These are the activations of a small neural network, seen along a few directions. Each row is one input.
Each table varies a few parts of the input and shows all the possible inputs, shuffled.
A made-up example of a description, with smaller parts first: one of 6 places along a line, together with either a single point or one of 11 places along a line or (one of 3 separate values, together with one of 5 places around a ring).
Shared parts are said once, and a part with two or three values counts as separate values.

Table:
x1: [-40 -35 -79 -17  70 -54   4  61 -53  55   1 -47  56  11   3 -12]
x2: [-60 -28 -70 -58  43 -12  17  20 -58   2  28 -23  43 -22  35  36]
x3: [ -4  18  84  83  19  -7  19 -14  58  27 -59  34  10  -1 -17  18]
x4: [ 32  20 114  20 -38 -14  12 -37  42  -1 -24  45 -25 -58   4  19]
x5: [ 26 -58 -63  48  16  -2 -33  27  22 -35 -71  21  14  34  44 -24]
x6: [ -9  -2 -70 -90  21  42  60  31 -41 -12  72 -31  21 -27  25  -9]
x7: [  9  15  85  89  22 -40  16   3  54  38 -75  10  14   8 -24   0]
x8: [-28  55  44 -21 -66  -6 -40 -41 -45  39  60   4 -41  -5 -24   1]
x9: [-68  52  15  39  -6  -4 -36 -15 -39  67  30 -10 -19  54 -45  -1]
x10: [ -9  14  96  53 -12   2  24 -40  54 -13 -47  36  -3 -27  -2  52]
x11: [-58 -24 -80 -30  62 -18   9  52 -62  35  10 -20  52   0  23  -2]
x12: [ 71 -33 -59 -14 -20  53  15   6  47 -77  -4   3 -14   3  38 -27]
x13: [ 81 -52 -39 -23  -7  20 -18  10  35 -77 -37   8 -12   4  17 -27]
x14: [ 24 -62 -54  21  -2   2 -26  -7  26 -68 -54  17   4  11  54  15]
x15: [ -3  53  38 -27 -38  23 -19 -26 -30  16  61 -14 -38  21 -68  -5]
x16: [ 52  16 106  11 -10  15  33 -27  58 -25 -23  23 -18 -31 -37   8]
x17: [-68  47  22  13 -31   5 -29 -45 -29  32  45 -10 -18  29 -38  37]
x18: [ 60 -45 -35 -13 -33 -11 -40   4  13 -60 -38  33 -22 -21  63 -20]
x19: [ 40 -68 -63  58  25 -39 -35  38  29 -13 -76  -8  21  44  25 -33]
x20: [-52  54  13  50  -6 -32 -42   7 -26  76  10 -30 -10  59 -55 -16]
x21: [ 38  37  86  18 -21  47  67 -31  71 -29   5  20 -23 -30 -12   2]
x22: [-18 -22 -51 -90  17 -28   3  23 -70  15  49 -12  20 -52  41   4]
x23: [-17  74  12 -22 -48  53  15 -28  -5  15  88 -18 -38  22 -48 -10]
x24: [  3 -25 -53 -98  44   3  25  30 -50  -8  47 -30  26 -24  -2  -6]
What is each input in this table made of?
> one of 4 separate values, together with one of 6 places along a line
Change only the choice among 4 separate values in x14. List by row number the other rows that result.
> x2, x10, x17
Change only the choice among 4 separate values in x18. List by row number the other rows that result.
> x4, x8, x22

Table:
x25: [ 15 -10  22  21   7 -11   2   4  27 -12 -39  16   4 -13   9   4]
x26: [ 31   6  24 -13 -23  24  10 -16  22 -29   6   8 -13 -12  -4  -1]
x27: [ 16 -41 -77 -71  21  13  23  29 -24 -38  23 -17  20 -19  30 -13]
x28: [-19  33  21 -15 -10   1   9  -9 -21  26  30 -11 -10  -8 -21   6]
x29: [-27  14  25  31  25 -24  10  13   5  41 -14  -1  18   2 -13   1]
x30: [ 27   0   4  -7 -32  30   2 -20  24 -40   9  11 -21  -2   2  -2]
x31: [ 21 -22  -1  29 -13   1 -18 -11  22 -23 -34  17 -10   9  19  -6]
x32: [ 28 -15  17  23  -7  -5  -9  -4  20 -11 -37  16  -5  -3  14  -3]
x33: [ 12   4  26 -15   7  22  32 -10  22 -17  13  11  -3 -24   2  12]
x34: [ -4  -2 -11  36  -6 -10 -33  -3  -1  10 -15  -8  -9  45 -14 -13]
x35: [-13  28  -2 -13 -33   6 -27 -15 -21   3  36  -8 -25  21 -22   0]
x36: [-35  28  19 -16   3   3  11 -10 -22  29  36  -6  -1  -8 -16  17]
x37: [  4  -9  33  19  22 -19  15   3  24   6 -31  19  12 -21  13   7]
x38: [ 13 -57 -84 -31  31 -17  -1  42 -24 -25 -18  -9  32 -12  47 -11]
x39: [-29 -18 -80 -69  20   1  -5  26 -62   9  50 -28  19  -4  16  -4]
x40: [  3 -11  20  22  15 -11  10   6  22  -9 -34  16  12 -18  14  15]
x41: [-31  10  12  32  22 -14   3  11   2  29 -16  -3  18  11 -11  10]
x42: [-13   6  -9  42 -10  -3 -26   0   0  12 -18   0  -4  35  -5  -7]
x43: [-10  33  18 -11 -26   6  -7 -13 -25  21  32  -9 -16   0 -20   0]
x44: [-15   8  14  33  13 -17   0   8   2  26 -21  -9   8  14 -19  -3]
x45: [-34  32  31 -17   6  -7  15  -8 -16  39  36  -3   3 -14 -19  13]
x46: [ -7   7  10  35  -1 -12 -14   5  -3  21 -20  -6   1  25 -19  -8]
x47: [-23 -43 -92 -22  40 -20 -13  42 -43   8   0 -28  38  19  18 -10]
x48: [-20  23  -1  -9 -30  12 -20 -24 -24  10  37  -4 -21  17 -15   1]
x49: [ 14   9  36 -14   9  10  36 -10  23  -4  11  11   2 -32   0   9]
x50: [ 27   4  25 -16  -4  21  25 -13  24 -19   7   9 -11 -21  -3   4]
x51: [ 42  -2   1  -9 -30  27  -4 -20  23 -35  10   6 -27   2   1  -9]
x52: [ 29 -16  -1  26 -16  -5 -26  -3  26 -28 -36  13 -13  11  15  -9]
Changing only one part turns x32 into x43. The same change can be made to x52. Which row results?
> x35
What is each input in this table made of?
> one of 4 separate values, together with either a single point or one of 6 places along a line
Change only the choice among 4 separate values in x39. List by row number the other rows that result.
> x27, x38, x47
Which other rows agree with x42 in the choice among 4 separate values? List them by row number.
> x29, x34, x41, x44, x46, x47

Table:
x53: [-23 -16 -49 -56 -22  36   2 -29 -25 -46  43  16  -7 -39  61  36]
x54: [   7  -38   -9 -115   35  -32   48   26  -43  -17   28   -1   32 -103
   43   25]
x55: [ 50 -82 -87  21  28  -6  -6  45  21 -55 -67 -13  36  30  37 -22]
x56: [-66  48  40  24  20 -15  24   1 -21  85  35 -26  18  11 -37   6]
x57: [ 22 -16  64  73  -2 -14 -23 -20  67 -21 -76  33 -15  15 -18  11]
x58: [-70 -20 -32 -61  68 -81   3  41 -83  66  18 -21  52 -42  14  14]
x59: [-72  51  32  24  20 -11  11  -9 -24  72  30 -19   8  22 -52  17]
x60: [ 60 -26  21  72 -42 -28 -56  -7  36 -29 -63  33 -32  21  22 -35]
x61: [ 59 -51 -99 -96  22  24  16  37 -24 -56  49 -42   9  -9  11 -29]
x62: [ 16  44  59 -34 -29  46  24 -40  31 -29  40  13 -22 -25 -31  18]
x63: [ 28  -6  55  72  36 -11  52   8  76   7 -65  25  17 -10  12   1]
x64: [ -40  -12 -101  -28   28    4  -10   41  -66   32   36  -49   29   46
  -14  -23]
x65: [-58  47  48  23  -4  -7 -31 -23 -24  61  24  -6 -12  38 -66  23]
x66: [ -8 -64 -55  39  14  -2 -19  -4  10 -40 -65  35  22  -4  83  30]
x67: [ 16 -15  54  74  24 -16  40   4  72   6 -66  15  17 -11  14   2]
x68: [-25  45   3  14 -46 -13 -61  -9 -50  59  37  -2 -30  38 -26 -37]
x69: [ 15  37  71 -28 -12  37  70 -19  25  -5  44   0  -8 -48 -16  11]
x70: [ 19  -4  54  71  25  -5  30  -4  64 -11 -69  20   6  -1   1   8]
x71: [ 43  25  26 -29 -74  22 -19 -36   7 -28  30   6 -56 -17  -7 -14]
x72: [ -25  -26 -114  -43   57  -21  -23   57  -73   35   38  -61   28   45
  -12  -37]
x73: [-71   8 -86  -4  11   1 -20  23 -57  31  37 -29  10  41   9  -2]
x74: [  71  -90 -101   -9   53   -7  -17   64   11  -45  -62  -13   37   26
   36  -45]
x75: [-58  55  31  20   4   3 -13 -15 -20  63  25  -9   7  30 -65  20]
x76: [ 38  26  57 -30 -58  30  -1 -50   9 -44  31   9 -49 -14 -22  14]
x77: [ 52 -23  16  68 -32 -21 -46  -8  48 -20 -77  27 -30  18  18 -23]
x78: [  6  37  58 -28  -8  37  56 -36  26 -18  44   3 -22 -31 -20  20]
x79: [-64  63  42  17  25 -10  31  11 -14  90  29 -13  23   5 -44  -4]
x80: [ 41 -32 -84 -84  -7  51  26  22 -14 -57  48 -23   9  -7  13 -21]
x81: [  9 -12 -71 -58 -22  48  18  -1  -9 -59  48  -6 -13 -13  39  -1]
x82: [-89   0 -63   1   9 -11 -34   2 -73  39  28  -8  21  15  22  39]
x83: [-39  53   8  14 -39 -21 -58  -4 -42  66  25 -15 -25  35 -28 -25]
x84: [ 15  33  73 -28 -37  36   6 -49  25 -29  37  16 -42 -18 -37  20]
x85: [ 19 -80 -14 -30  66 -77  13  49  -5  -6 -79  22  61 -69  72  16]
x86: [ 20 -52 -72  36   9  10 -11  33  27 -50 -66  15  18  22  61 -11]
x87: [ 30 -15  45  77  13  -4  -2 -17  73 -25 -73  29   2  16  -8  19]
x88: [ 44 -12  50  65 -23 -15 -32 -17  51 -33 -81  28 -20  18   5  -6]
x89: [ 53  26  26 -34 -81  29 -26 -33  -4 -33  43  22 -56 -19  -5 -35]
x90: [ 21  48  71 -31  -3  36  80 -13  32  -2  43   7  -5 -51 -18   5]
x91: [-43  45  34  23 -27 -21 -40 -22 -40  49  19 -17 -17  42 -49  14]
What is each input in this table made of?
> one of 3 separate values, together with either a single point or one of 4 places along a line or one of 8 places along a line
Changing only the choice among 3 separate values turns x68 into x89. The same change can be made to x73. Which row results?
> x81
Change only the place on the line of 4 in x82. List by row number the other rows that result.
> x64, x72, x73
A walk changes only the place on the line of 4. It starts at x53 and steps to x81. List the rest of the walk in order.
> x80, x61
Change only the choice among 3 separate values in x70. List by row number the other rows that result.
> x59, x78

Table:
x92: [-18  49  50  47 -39  10  -9 -28   2  44  21  -4 -15  24 -41   1]
x93: [-13 -20 -35 -15  47 -27  -4  29 -42  23  -2 -31  23  13  -8  -3]
x94: [  8 -34 -74 -62   6  23 -11  21 -48 -26  23 -11  11  -6  22  -7]
x95: [  4  45  86  -1 -38   1   3 -41  25   9  24  11 -29 -12 -46  11]
x96: [ 29  25  82  13 -13  27  25 -38  44 -10   3  35 -29 -25 -14   8]
x97: [-47 -17 -33 -11  29 -12  22  17 -19  27   7  -1  42 -15  25  10]
x98: [ -7 -20 -75 -30  14  -5   0  29 -33  10  27 -24  15  10  23 -28]
x99: [ 46  13  86  35 -22   7  34 -29  66 -45 -47  16 -27 -25   8  13]
x100: [  10  -21 -101  -67  -10   23   -5   26  -28  -42   39  -17   -2   -2
   40  -20]
x101: [-49  59  46  42 -25 -12 -38 -27  -8  37  10  -3 -31  38 -47  19]
x102: [  59  -54   -1   64   -3  -28  -46    8   50  -42 -100   43   -7    8
   43  -12]
x103: [-22 -25 -31 -15  54  -8  29  34  -7  16  -7 -14  50  -7  -4   8]
What is each input in this table made of?
> either a single point or one of 5 places along a line or one of 6 places along a line
Which of the alternatives is x102?
> a single point
